Each row below holds a small network's activations on one record, seen along a few directions.
After each row come some of the record's fields: KOG, SUSA, DAGA, KIMUK, GAZ, GUNUK, ZULOR.
Not every record has every field; a missing one is left out.
The largest differences between rows may come from other fields.
In the rows, 500 means zero.
Strong random noise was added to every row along 3 fixed directions; ignore it. To show where, here is one row again and again, with new noise each time:
[460 701 525 458 517 439 547 491 474 423 598 474 573 571 577 503 424 462
 561 514 641]
[458 778 403 484 439 467 588 554 645 400 472 489 762 587 514 451 381 445
 636 637 637]
[446 586 644 464 623 390 433 426 292 472 798 461 283 539 625 530 504 461
 449 350 640]
[399 817 448 370 510 493 603 489 580 398 558 429 649 658 603 515 364 348
 776 366 673]
[364 771 325 505 506 455 431 554 705 452 635 461 556 616 492 387 433 305
 703 415 646]

[351 438 386 557 541 457 316 437 673 579 669 463 230 491 449 440 637 360
 557 323 506] => DAGA=zaze KIMUK=dop GAZ=posav GUNUK=nofe ZULOR=devig
[546 501 546 433 522 558 509 467 476 461 558 532 427 495 475 508 484 446
 498 414 531] => KOG=bamup SUSA=redar DAGA=tol KIMUK=dop GAZ=gida ZULOR=nef
[614 495 640 606 418 468 459 487 599 521 334 589 699 460 484 561 512 704
 311 744 581] => DAGA=zaze GAZ=posav ZULOR=nef
[324 491 297 558 551 500 340 560 475 474 607 547 322 458 353 300 586 340
 533 226 414] => KOG=bamup SUSA=redar DAGA=tol KIMUK=git ZULOR=nef
[554 571 505 443 529 414 491 513 538 532 616 367 420 526 555 499 453 444
 567 568 495] => DAGA=tol KIMUK=dop GAZ=gida GUNUK=sog ZULOR=devig
[539 542 452 513 516 558 454 503 596 517 454 532 500 511 444 447 472 494
 471 449 461] => DAGA=tol KIMUK=dop ZULOR=nef
[379 548 391 473 395 561 372 547 679 560 526 506 493 546 393 368 482 430
 589 362 559] => KOG=gano SUSA=peve DAGA=tol KIMUK=dop GAZ=gida GUNUK=nofe ZULOR=nef
[441 615 633 339 534 597 560 318 523 574 466 443 562 628 584 640 447 431
 734 144 616] => DAGA=zaze KIMUK=git ZULOR=nef
[586 436 657 597 449 601 401 484 568 561 402 536 631 520 418 506 554 660
 365 677 587] => KOG=gano SUSA=peve DAGA=tol KIMUK=dop GUNUK=sog ZULOR=nef
[551 504 719 490 588 440 437 447 367 409 581 526 419 494 541 617 519 569
 355 487 650] => KOG=bamup SUSA=peve DAGA=tol GAZ=posav GUNUK=sog ZULOR=nef
[491 531 380 524 453 531 432 553 612 559 439 514 422 484 388 354 493 444
 509 441 512] => DAGA=tol KIMUK=dop GAZ=gida ZULOR=nef
[519 513 774 307 648 577 594 319 166 415 582 488 391 601 640 644 434 609
 526 195 616] => KOG=bamup SUSA=redar DAGA=tol KIMUK=dop GUNUK=sog ZULOR=nef
[551 392 637 433 457 623 659 434 289 515 317 484 628 488 585 624 476 578
 468 412 471] => KOG=bupet SUSA=peve DAGA=tol KIMUK=git ZULOR=nef
[487 328 509 663 551 307 394 496 149 455 753 580 129 402 494 442 620 484
 269 503 370] => KOG=bamup SUSA=peve DAGA=tol ZULOR=devig
[347 465 316 514 553 502 375 554 456 486 603 522 267 491 342 335 576 403
 544 226 474] => KOG=bamup SUSA=redar DAGA=tol KIMUK=dop ZULOR=nef
[402 595 390 635 507 391 314 591 594 425 604 515 459 522 368 261 533 491
 313 669 525] => KOG=bamup SUSA=peve DAGA=tol KIMUK=dop GUNUK=sog ZULOR=devig
[455 558 526 418 550 508 628 412 571 502 543 431 511 580 644 660 462 425
 662 492 480] => DAGA=zaze KIMUK=dop GUNUK=sog ZULOR=devig
[369 531 308 502 533 517 371 507 591 542 578 515 297 489 430 358 484 410
 532 259 485] => DAGA=tol KIMUK=dop GUNUK=nofe ZULOR=nef
[554 548 533 488 507 434 569 483 506 379 441 462 549 489 581 511 457 556
 538 587 544] => DAGA=tol GAZ=posav GUNUK=sog ZULOR=devig
[474 625 283 620 424 475 346 526 759 518 587 522 535 575 375 333 527 454
 521 650 539] => KOG=bamup SUSA=peve DAGA=tol KIMUK=dop ZULOR=devig
[443 642 557 389 536 610 465 382 483 510 563 477 448 652 536 561 436 444
 635 213 623] => KOG=bamup SUSA=peve DAGA=tol KIMUK=dop ZULOR=nef
[479 452 393 504 537 583 592 436 508 511 487 509 499 455 469 589 475 378
 642 305 418] => DAGA=zaze KIMUK=git ZULOR=nef
[476 539 580 439 573 650 455 385 590 605 518 452 511 596 549 590 448 514
 695 239 576] => DAGA=zaze KIMUK=dop GUNUK=sog ZULOR=nef
[413 597 183 605 391 543 512 633 797 454 280 529 697 501 240 301 485 395
 557 548 407] => DAGA=zaze KIMUK=dop ZULOR=nef
[428 580 579 324 640 363 478 501 305 392 772 460 234 569 613 536 452 387
 493 311 512] => KOG=bamup SUSA=peve DAGA=tol KIMUK=dop GAZ=gida GUNUK=sog ZULOR=devig
[538 488 556 575 425 464 561 524 437 534 414 580 634 431 429 523 514 652
 373 564 475] => DAGA=zaze ZULOR=nef
[516 336 566 746 514 451 173 576 545 548 543 569 429 379 362 376 612 613
 195 678 563] => KOG=gano SUSA=redar DAGA=tol GAZ=posav GUNUK=sog ZULOR=nef
[504 403 521 629 499 465 323 527 559 630 477 581 474 353 387 389 631 554
 330 616 444] => DAGA=zaze KIMUK=git GAZ=posav ZULOR=nef
[403 360 407 478 529 538 501 452 439 557 653 399 265 540 591 502 592 390
 623 246 370] => KOG=bupet SUSA=redar DAGA=tol KIMUK=dop ZULOR=devig
[468 495 665 313 505 680 549 343 475 526 447 415 552 566 669 712 463 531
 717 273 627] => KOG=gano SUSA=redar DAGA=tol KIMUK=dop GAZ=posav ZULOR=nef
[527 676 314 454 538 389 417 632 743 469 538 479 591 591 509 484 461 333
 679 742 557] => KOG=bamup SUSA=peve DAGA=tol KIMUK=dop GAZ=posav GUNUK=sog ZULOR=devig
[571 467 632 495 581 422 405 473 572 546 539 466 485 535 497 549 528 563
 427 611 565] => DAGA=zaze KIMUK=dop GAZ=gida GUNUK=sog ZULOR=devig
[565 270 503 492 443 682 602 446 450 603 349 482 534 466 522 619 474 600
 566 448 485] => KOG=bupet SUSA=redar DAGA=tol KIMUK=dop ZULOR=nef
[507 342 511 516 488 633 490 466 484 634 509 408 440 473 500 575 558 509
 461 376 496] => KOG=bupet SUSA=redar DAGA=tol KIMUK=dop ZULOR=nef

Here are new rows. What are their fields?
[538 417 489 571 520 562 311 491 563 620 493 508 273 453 468 467 565 489
 466 405 526] => DAGA=tol KIMUK=dop GAZ=posav ZULOR=nef
[451 481 505 638 513 471 325 570 652 569 620 538 388 445 392 371 508 419
 428 411 509] => DAGA=zaze GAZ=gida GUNUK=sog ZULOR=nef
[559 242 330 738 481 380 462 532 484 558 519 600 430 333 400 443 599 529
 282 848 282] => DAGA=zaze KIMUK=git ZULOR=devig
[470 428 324 529 551 585 483 526 481 615 570 491 291 402 481 507 537 422
 566 312 405] => DAGA=tol KIMUK=dop ZULOR=nef
[444 497 171 519 605 405 384 531 596 469 771 443 361 491 485 444 529 203
 688 431 375] => KOG=bamup SUSA=redar DAGA=tol KIMUK=git ZULOR=devig
[551 563 663 302 582 499 734 468 271 365 462 448 465 559 682 580 390 509
 585 397 420] => DAGA=tol KIMUK=dop GAZ=gida GUNUK=sog ZULOR=devig
[460 507 674 430 523 441 545 425 261 497 685 459 289 543 581 557 517 485
 518 431 510] => KOG=bamup SUSA=peve DAGA=tol KIMUK=dop GAZ=gida GUNUK=sog ZULOR=devig
[474 590 396 634 473 397 317 604 649 425 511 583 502 457 377 332 587 469
 335 639 599] => KOG=bamup SUSA=peve DAGA=tol GAZ=posav ZULOR=nef
[550 419 363 631 442 525 411 563 549 571 465 590 517 431 287 404 589 580
 421 630 485] => KOG=bamup SUSA=redar DAGA=tol KIMUK=dop ZULOR=nef
[515 478 709 438 581 535 506 400 384 482 582 436 270 497 639 643 480 497
 571 210 621] => DAGA=tol GAZ=posav GUNUK=sog ZULOR=nef
[466 504 468 614 422 447 500 544 379 463 542 558 495 387 404 474 533 542
 325 544 492] => KOG=bamup SUSA=peve DAGA=tol ZULOR=nef
[398 628 622 437 595 542 408 422 536 540 612 351 297 573 611 583 519 390
 660 101 679] => DAGA=tol GAZ=posav GUNUK=sog ZULOR=nef
[353 635 387 569 486 516 430 591 564 370 486 573 544 543 403 317 445 507
 429 500 496] => KOG=bamup SUSA=peve DAGA=tol KIMUK=dop GUNUK=sog ZULOR=nef
[598 556 475 386 546 340 673 482 305 380 664 470 435 545 633 643 547 465
 419 708 365] => KOG=bamup SUSA=peve DAGA=tol KIMUK=dop ZULOR=devig
[619 501 543 473 399 723 666 446 607 586 265 476 836 524 582 621 391 626
 548 676 568] => KOG=bupet SUSA=redar DAGA=tol KIMUK=dop ZULOR=nef
[460 532 511 557 561 483 407 473 646 607 605 458 416 606 486 488 602 419
 577 500 476] => DAGA=zaze KIMUK=dop GUNUK=sog ZULOR=devig
[547 364 293 683 432 519 424 598 690 621 363 642 575 433 278 411 554 583
 431 695 421] => DAGA=zaze KIMUK=dop ZULOR=nef
